A small network was shown many inputs. Here are its activations along a few directions, one row for each input.
In each table, some parts of the input vary, and every possible input appears once, in random order.
A made-up example of a description, with smaller parts first: one of 8 places around a ring, together with either a single point or one of 11 places around a ring or (one of 3 separate values, together with one of 4 places along a line).
Shared parts are said once, and a part with two or three values counts as separate values.
In the rows, 128 means zero.

Table:
R1: [153  81  46 107  69 105 160 174 176 110 128 139 171 127]
R2: [145 167  56 101 185 111 137 125 145 103 137 110 148 134]
R3: [122 157 140 119 182 121 120  89 141 109 147 119 121 126]
R4: [134 103  94 120 123 119 127 143 148 121 109 146 168 114]
R5: [160  93 107 114 146 142 163 130 106 159 131  52 100 117]
R6: [128 168 232 118 165 154 140 132  84 128 109 132  86 164]
R7: [ 95  92 150 185  73 139 103 138 120 150 146 149 146 108]
R8: [122 120 163 154  12 169  92 145  81 179  91 188 106 130]
R9: [114 152 188 137 178 129 124  83 129 125 153 112 100 151]
R10: [108  87 117 153  79 118 105 154 148 131 139 148 160 102]
R11: [128 189 114 100 197 102 136  95 130  92 118 113 104 137]
Q: Describe the family of inputs behind these rows.
A: either a single point or (one of 2 separate values, together with one of 5 places along a line)
Q: Which other rows does R2 become when the choice among 2 separate values takes its other values? List them by row number.
A: R1

Table:
R12: [109  95 158 154  52 139 111 146 139 142 136 171 141 127]
R13: [123 114 195 148  86 160 133 148  89 156 116 130  98 140]
R14: [109  89 117 157  78 116 116 143 160 122 140 166 174 111]
R15: [124 100 159 138 116 138 131 137 119 142 122 125 119 123]
R16: [125 113 136 141 109 139 116 124 108 153 119 126 111 115]
R17: [168 100 109  97 142 137 170 146 122 136 124  81 117 132]
R18: [123  86 103 137  91 120 130 156 149 130 132 143 163 116]
R19: [112 108 135 158  46 138  92 134 128 150 133 169 134 121]
R20: [112 177 176 138 166 145 102  98  99 130 129 146 110 140]
R21: [167 115  87 101 134 139 156 133 114 150 119  83 110 121]
R22: [129 155 149 111 205 114 143 101 138 106 143  96 116 148]
R23: [124 100  81 141  83 123 111 142 141 139 126 141 155 109]
R24: [136 106  43 128  98 114 125 158 153 124 128 130 169 105]
R25: [136 156 134  99 124 117 136 147 137 100  98 171 137 150]
R26: [149 100 144 116 125 145 155 141 108 147 117  93 110 132]
R27: [140 176  90  98 210 108 150  89 144  99 144  88 109 139]
R28: [145 162 115  96 219 100 162 104 153  89 150  84 116 151]
R29: [110 102  94 161  70 119  97 129 151 128 134 164 165 105]
R30: [103 175 142 130 189 114 104  85 132 102 144 126 120 119]
R31: [125 169 125 114 196 120 131  87 126 116 139 101 108 136]
R32: [106 163 168 129 198 107 117  99 145  95 147 123 128 129]
R33: [135 171 108 104 115 122 119 132 127 108  93 171 129 142]
R34: [135  91  65 123 107 110 143 172 158 114 136 132 177 113]
R35: [113 165 202 137 173 141 114 112 115 122 130 142 117 149]
R36: [125 127 172 152  80 157 119 137  76 168 116 132  91 133]
R37: [148 115 122 121 117 145 142 128  98 161 114  95 103 123]
Q: Changing only one part turns R21 into R17. The same change can be made to R23. Which row results?
A: R18
Q: Describe the family of inputs behind these rows.
A: one of 2 separate values, together with either a single point or (one of 3 separate values, together with one of 4 places along a line)
Q: Which other rows does R16 become when the choice among 3 separate values takes its other values? List them by row number.
A: R29, R30

Table:
R38: [151 116  64  99 158  98 159 127 166  98 128 109 153 127]
R39: [146 125  82 105 180 113 146 112 155 112 139  90 138 123]
R40: [111 124 145 155 103 134 116 121 123 133 136 144 131 123]
R41: [139 182 128 102 209 118 138  93 126 111 134 101 104 154]
R42: [113 136 142 136 128 119 117 114 135 120 138 133 120 126]
R43: [131  88  78 143  56 128 134 164 134 141 123 145 155 116]
R44: [129  99 106 131 108 121 125 139 141 137 137 116 137 115]
R45: [120 130 187 144 132 149 132 119  94 145 122 124 100 135]
R46: [134  86  81 137  24 137 119 170 131 150 110 165 150 114]
R47: [121 106 131 147  70 140 102 152 119 146 108 166 145 113]
R48: [139 115 102 118 142 124 139 137 146 121 143 109 144 120]
R49: [118 123 124 132 126 118 117 138 133 124 122 134 138 119]
R50: [117 112 124 152 101 132 115 146 120 138 121 146 147 116]
R51: [132 152  97 102 196 109 138 110 142 103 125 109 139 127]
R52: [144 110  80 112 119 112 151 153 157 109 131 127 157 123]
R53: [131  84 111 143  51 144 110 153 123 160 124 148 143 110]
R54: [123 146 181 126 154 135 131 113 104 133 123 111  89 138]
R55: [130 169 112 108 197 111 136  88 142 102 140 110 116 133]
R56: [133  96  82 125  83 111 136 155 151 125 125 133 148 119]
R57: [120 144 163 130 142 127 122 119 123 129 131 126 109 147]
R58: [127 140 118 117 159 121 130 136 136 110 129 128 145 124]
R59: [131 165 153 116 174 130 133 117 123 115 138 120 113 152]
R60: [122 119 199 138 103 155 122 124  97 152 110 146 102 131]
R61: [134 170 169 111 185 139 140 111 102 119 129 103  92 143]
R62: [143 191 143  99 218 127 144  88 105 116 124  82  83 145]
R63: [127  89 105 149  82 137 124 147 125 152 136 128 145 112]
R64: [115 117 153 150  73 140 103 126 123 140 123 164 131 121]
R65: [117 130 167 148 118 142 122 125 113 142 130 138 120 144]
R66: [123 155 134 122 161 122 129 113 137 107 144 127 124 130]
R67: [119 122 177 142  89 148 111 130 115 149 117 159 121 141]
Q: Changing only one part turns R48 into R58. The same change can be made to R39. Which row results?
A: R51
Q: Describe the family of inputs behind these rows.
A: one of 5 places along a line, together with one of 6 places along a line
Q: Which other rows does R43 become when the place on the line of 5 takes its other values? List them by row number.
A: R38, R46, R52, R56
Q: Which other rows does R64 become when the place on the line of 5 takes its other values? List them by row number.
A: R40, R42, R55, R66

Table:
R68: [147  99 103 122 109 136 148 140 122 146 128 101 122 121]
R69: [134 147 126 119  99 134 124 138 118 127 107 157 123 138]
R70: [136 161 132 109 133 130 127 127 117 122 105 145 116 145]
R71: [146  60  95 137  52 143 141 168 127 161 121 125 147 113]
R72: [123 175 116 111 227  99 138  91 156  84 152 104 132 140]
R73: [132 110 119 135  40 139 116 170 122 140 101 180 147 129]
R74: [113 132 173 147 134 138 112 110 114 141 136 126 112 130]
R75: [146  80  99 130  85 138 146 154 120 154 119 111 133 115]
R76: [104  79 158 173  42 147 102 154 119 162 133 163 142 114]
R77: [137 178 140 100 169 130 133 116 116 112 111 135 110 147]
R78: [151 153 129  93 215 121 166 109 121 115 137  61  94 142]
R79: [132 129 122 128  74 135 121 154 116 134  98 167 134 131]
R80: [120 136  99 127 152 107 120 117 156 107 142 130 150 123]
R81: [115 150 181 139 170 137 118  99 113 129 141 115 106 131]
R82: [108 117 166 157 101 141 110 121 115 146 138 139 119 123]
R83: [117 120  94 136 118 110 117 126 158 112 142 143 156 115]
R84: [121 155 106 121 188 106 126 106 154  97 148 119 145 126]
R85: [150 133 117 104 177 130 155 122 119 129 133  76 108 129]
R86: [150 114 109 113 142 131 150 131 120 141 127  87 114 128]
R87: [118 169 194 127 209 129 130  82 116 115 144  99  93 144]
R88: [138 195 152  88 208 122 145 100 119 100 114 120  97 160]
R89: [106  98 162 165  76 143 107 137 113 154 130 149 130 117]
R90: [114  81  89 148  58 115 108 158 164 126 135 167 178 104]
R91: [115 101  91 142  93 111 114 142 157 119 133 153 166 107]
Q: Changing only one part turns R91 into R84. The same change can be made to R89. Which row results?
A: R81
Q: Describe the family of inputs behind these rows.
A: one of 4 separate values, together with one of 6 places along a line
Q: Which other rows does R69 become when the place on the line of 6 takes its other values? List them by row number.
A: R70, R73, R77, R79, R88
Q: Which other rows does R86 become when the choice among 4 separate values takes its other values? List them by row number.
A: R70, R74, R80
Q: Which other rows does R78 become when the choice among 4 separate values takes its other values? List them by row number.
A: R72, R87, R88
